These are the activations of a small neural network, seen along a few directions. Each row is one input.
Each table varies a few parts of the input and shows all the possible inputs, shuffled.
A made-up example of a description, with smaller parts first: one of 5 places around a ring, together with either a single point or (one of 2 separate values, together with one of 4 places along a line) or one of 11 places around a ring.
Shared parts are said once, and a part with two or three values counts as separate values.

Other details of the inputs shift rows strongly along two fixed directions, in all tables alike. That doesn't count.

A family of inputs:
row 1: [2 3 9 2 -2 4 -4 17 -4 22 8 0 9 -1 1 0]
row 2: [-15 11 17 -8 5 6 4 11 30 -10 -11 -5 7 -2 -20 -15]
row 3: [-3 14 10 -3 -3 -3 6 9 5 1 1 -7 2 -3 -9 -4]
row 4: [30 -6 -24 11 -33 -4 13 8 -28 28 40 1 -2 8 15 12]
row 5: [18 -9 6 -1 -16 11 9 18 -10 1 -6 -3 7 0 -1 9]
row 6: [3 3 11 4 -5 -1 -1 11 -7 21 6 -4 11 0 5 -6]
row 7: [3 -11 16 -10 -7 14 12 19 17 -15 -24 0 22 -4 -16 -10]
row 8: [0 4 5 -10 0 3 3 3 30 -8 -10 -13 10 -6 -20 -22]
row 9: [-30 1 -2 3 18 4 -7 -23 9 -38 -9 16 -19 13 14 4]
row 10: [-23 5 7 6 33 -5 -23 -29 -7 -24 -17 11 -19 2 23 10]
row 11: [3 0 1 -9 1 7 7 9 21 8 -11 -14 15 -8 -18 -22]
row 12: [-2 1 -2 1 -14 -1 16 13 -7 2 16 4 9 5 -2 -3]
row 13: [2 2 1 -2 -16 -1 16 19 -7 6 13 -1 10 11 -13 -10]
row 14: [-10 4 8 -6 -6 9 16 15 17 -12 -3 -4 15 9 -14 -26]
row 15: [-12 -5 -3 -2 27 4 -24 -22 11 -18 -14 8 -12 -3 9 2]
row 16: [11 -3 -14 -4 -11 -1 10 7 -4 1 11 1 4 10 -11 -7]
row 17: [4 4 -2 -12 6 7 7 14 17 6 -11 -14 13 -11 -22 -19]
row 18: [17 5 -7 -3 -12 -4 4 10 -1 13 13 -11 1 -8 -10 1]
row 19: [12 -3 -7 -2 -4 -3 3 6 -5 20 3 -8 4 -4 -12 -2]
row 20: [-14 6 13 -9 6 3 11 14 18 3 -15 -5 19 -8 -17 -18]
row 21: [-6 7 0 -3 -5 4 13 13 -1 -9 6 -1 6 7 -7 -10]
row 22: [-30 2 2 8 29 -1 -18 -35 2 -24 -17 14 -27 4 24 17]
row 23: [10 -4 -16 -4 -13 0 13 9 -2 2 15 3 9 2 -5 -5]
row 24: [4 3 10 2 -2 -5 -2 13 -12 21 4 -2 9 3 -5 -3]
row 25: [-2 -1 -1 -12 7 4 6 8 21 2 -13 -8 17 -13 -21 -18]
row 26: [-18 5 12 -1 12 3 1 -6 15 -7 -19 -4 2 0 -1 -13]
row 27: [0 3 -7 22 -5 -24 -15 -35 -41 5 23 14 -38 9 37 44]
row 28: [-7 1 -1 -8 9 -4 -3 -10 23 -18 -11 -2 1 -9 -12 -8]
row 29: [-14 -14 10 4 13 9 -11 -29 7 -43 -33 11 -14 7 20 11]
row 30: [-25 7 9 2 17 -9 -9 -26 10 -28 -13 9 -14 -1 9 7]
row 31: [8 -12 10 -2 -11 17 5 16 7 -6 -12 1 7 2 -3 6]
row 32: [15 1 -6 -1 -14 1 1 10 7 16 16 -7 1 -6 -10 3]
row 33: [-7 5 17 -8 6 3 3 20 12 8 -9 -4 25 -7 -16 -20]
row 34: [1 -2 6 -13 13 3 -6 8 18 -1 -16 -7 15 -4 -24 -24]
row 35: [3 -1 -9 -12 -5 13 12 19 23 -7 2 -1 13 5 -21 -21]
row 36: [19 -13 10 -3 -21 7 11 23 -7 7 -7 -4 14 5 -11 4]
row 37: [8 -8 -25 19 2 -9 -18 -32 -34 15 21 12 -35 -1 39 43]
row 38: [-2 -2 -10 23 3 -19 -14 -33 -46 13 15 14 -35 8 40 42]
row 39: [6 -4 -1 -6 6 -1 -5 5 5 8 -2 -2 13 -11 -7 -9]
row 40: [-27 6 2 6 30 -4 -15 -33 -4 -25 -20 9 -25 1 22 13]
row 41: [31 -2 -27 7 -28 -4 13 13 -34 26 40 0 -3 5 10 15]
row 42: [-26 8 10 5 17 -7 -12 -32 12 -31 -16 6 -20 4 15 3]
row 43: [-15 -6 -4 4 30 -4 -28 -41 2 -25 -17 9 -21 0 25 5]
row 44: [43 -2 -18 13 -41 -18 6 12 -42 53 49 -7 -7 -2 6 28]
row 45: [35 -3 -15 9 -18 -7 -5 13 -38 44 34 -5 -1 -8 13 18]
Description of these inputs: one of 5 separate values, together with either a single point or (one of 2 separate values, together with one of 4 places along a line).
Changing only the choice among 5 separate values turns row 5 into row 36. The same change can be made to row 21. Which row results?
> row 13
Change only the choice among 5 separate values in row 26. List by row number the other rows that result.
> row 20, row 22, row 38, row 40
Change only the choice among 2 separate values in row 17. List by row number the other rows that result.
> row 40
A walk changes only the place on the line of 4. It starts at row 14 and steps to row 42. List the rest of the walk in order.
> row 26, row 6

A family of inputs:
row 46: [5 1 12 -13 5 11 -3 26 18 4 -11 -7 17 -2 -28 -17]
row 47: [-28 10 2 -5 29 2 -13 -18 28 -21 -16 3 -13 -1 -6 -8]
row 48: [-24 -1 -3 -3 26 9 -12 -23 32 -20 -19 4 -5 -4 5 -13]
row 49: [1 1 26 -9 4 8 -2 25 14 11 -19 -9 23 -5 -21 -18]
row 50: [-24 -7 -5 -6 25 8 -5 -17 18 -34 -19 13 3 4 5 -16]
row 51: [18 -5 5 9 -37 -2 20 12 -15 11 15 -2 3 6 5 15]
row 52: [6 -1 3 -11 2 15 3 19 30 8 -9 -11 22 -17 -17 -19]
row 53: [-21 0 1 -8 30 8 -9 -10 11 -32 -27 7 -8 6 -6 -6]
row 54: [1 10 8 -14 6 9 1 24 25 7 -6 -12 14 -14 -28 -14]
row 55: [26 -7 -17 0 -18 -3 10 12 -23 17 15 -4 1 3 -5 7]
row 56: [-12 12 19 -6 3 3 6 19 24 18 -8 -13 18 -8 -22 -22]
row 57: [4 12 6 9 -14 -8 6 14 -21 30 24 -5 5 2 8 1]
row 58: [-3 1 9 -11 -4 -3 16 16 12 -2 -10 -6 26 0 -25 -28]
row 59: [-11 1 -13 8 13 -10 -11 -19 -23 -11 12 19 -21 10 19 20]
row 60: [-2 -5 -21 6 6 -15 -6 -28 -21 -17 11 15 -21 9 16 17]
row 61: [5 -1 -16 5 8 -12 -17 -30 -10 -9 4 4 -27 -8 16 27]
row 62: [-7 4 -5 13 4 -18 -7 -33 -19 -9 8 5 -20 6 27 11]
row 63: [-20 -9 4 -2 8 19 2 -13 28 -45 -23 11 -4 8 9 -4]
row 64: [-7 1 -5 13 6 -17 -11 -36 -11 2 3 3 -23 -2 23 19]
row 65: [-25 2 9 -4 11 13 0 -8 23 -46 -20 11 -12 11 -3 2]
row 66: [-3 4 -19 8 4 -15 -8 -31 -15 -15 15 7 -26 8 20 12]
row 67: [9 12 -8 4 -13 -5 5 16 -16 23 32 -3 -1 5 1 1]
row 68: [-16 -4 0 -6 4 7 4 -17 25 -52 -21 7 -12 10 -6 -1]
row 69: [-4 10 22 -9 5 5 2 23 20 13 -14 -14 19 -16 -22 -15]
row 70: [6 -17 -10 10 10 3 -23 -24 -14 -5 -2 13 -15 1 32 20]
row 71: [22 1 1 5 -18 -10 3 6 -14 30 12 -12 4 -15 1 12]
row 72: [9 1 13 10 -30 3 15 21 -17 17 17 2 2 7 9 18]
row 73: [31 -9 -10 0 -18 -4 -2 10 -17 21 15 -5 2 -1 -6 10]
row 74: [-3 4 1 -9 -1 12 11 18 25 1 1 -8 23 -1 -13 -34]
row 75: [12 -1 5 6 -12 -1 7 19 -29 30 9 -2 7 2 5 9]
row 76: [22 -13 -13 4 -14 9 8 16 -20 24 13 0 9 0 10 4]
row 77: [22 -7 -3 5 -19 -6 11 10 -27 24 7 -6 7 1 2 6]
row 78: [19 3 -16 3 -18 -9 6 4 -6 29 26 -8 -4 -4 -6 6]
row 79: [-16 1 1 12 12 -13 -10 -20 -27 -5 5 17 -15 8 27 19]
row 80: [10 -5 17 -11 -3 3 3 16 15 5 -20 -13 23 -6 -24 -21]
Changing only one part turns row 57 into row 74. The same change can be made to row 49. Which row results?
> row 70
Describe the family of inputs behind these rows.
> one of 5 separate values, together with either a single point or one of 6 places around a ring
Change only the choice among 5 separate values in row 63. List by row number the other rows that result.
> row 51, row 65, row 68, row 72
List by row number the other rows that have the choice among 5 separate values in common with row 71.
> row 51, row 58, row 62, row 64, row 77, row 80
List by row number the other rows that have the choice among 5 separate values in common with row 73.
> row 55, row 60, row 61, row 66, row 68, row 78
